Here are a small network's activations along a few directions, averaged over the inputs that share one value of a field.
Related values have similar rows: they may be neighbours, one step apart, or belong to one group.
(in the rows, 500 means zero)
Strong random noise was added to every row along 2 fixed directions; ignore it. To show where, here is one row again and again, with new noise each time:
[371 705 657 594 327 375 559 554 451 533 608 622 356 405 589 594]
[700 382 438 253 691 400 544 681 550 712 319  67 684 462 469 316]
[435 571 651 582 361 472 395 473 415 531 551 606 411 389 599 545]
[427 666 612 524 396 358 592 599 480 572 559 508 413 420 561 546]


Field D:
d10: [499 397 333 460 520 635 444 470 602 433 483 332 450 518 388 430]
d6: [483 492 554 627 495 665 249 350 250 440 609 848 466 518 617 603]
d9: [517 561 635 544 568 335 550 606 505 541 535 623 496 506 509 485]
d14: [567 510 541 479 400 515 398 387 543 451 466 452 457 535 502 575]
d11: [577 362 298 421 616 693 326 417 494 500 395 362 680 509 333 370]
d1: [376 680 465 587 563 513 755 563 458 482 675 638 453 583 403 600]
d3: [448 563 636 484 497 400 491 509 505 597 503 472 492 464 515 541]
d13: [553 447 512 470 516 687 337 487 412 477 434 506 589 525 462 532]
d7: [575 486 541 531 582 360 818 605 559 519 511 606 535 551 574 453]
d5: [415 483 582 673 236 636 313 186 426 325 545 800 280 474 620 610]
d8: [485 445 402 547 560 479 695 524 548 514 554 600 606 574 467 445]
d2: [686 276 439 386 639 590 421 479 512 552 315 343 660 517 498 358]
d4: [423 506 398 491 349 551 435 377 523 323 512 547 444 518 584 584]
d15: [389 414 387 501 553 522 480 496 631 476 514 463 560 498 452 465]
d12: [517 496 514 492 512 461 437 544 529 431 459 349 399 481 432 504]
A value of D combines one of 3 hidden first parts with one of 5 second parts; all combinations occur once.
Q: Changing only the second part turns d11 into d15. d10 has the same second part as d11; what does that change turn d10 into?
A: d4
Q: Changing only the second part turns d9 into d7. d3 has the same second part as d9; what does that change turn d3 into?
A: d2

Field T:
t2: [395 466 346 692 518 535 703 490 534 379 657 829 513 579 453 450]
t6: [574 711 742 441 409 419 528 633 369 699 457 369 472 413 551 522]
t9: [280 628 328 685 540 424 890 663 614 377 721 734 401 614 374 519]
t10: [374 722 611 438 368 314 672 619 546 601 535 396 466 428 520 601]
t3: [744 183 590 323 604 495 307 440 466 628 240 141 687 448 525 346]
t7: [411 794 390 350 478 256 910 692 710 488 549 338 395 525 494 610]
t8: [658 265 478 414 504 664 228 343 465 458 323 323 561 446 523 411]
t1: [508 515 311 452 640 425 829 621 668 471 523 458 489 614 446 467]
t4: [497 480 259 507 622 572 480 558 543 369 547 494 520 564 369 427]
t5: [585 676 686 310 585 288 512 648 458 789 426 268 582 552 519 588]
A value of T combines one of 2 hidden first parts with one of 5 second parts; all combinations occur once.
Q: Changing only the second part turns t8 into t2. t7 has the same second part as t8; what does that change turn t7 into?
A: t9
Q: Changing only the second part turns t3 into t6. t10 has the same second part as t3; what does that change turn t10 into?
A: t5
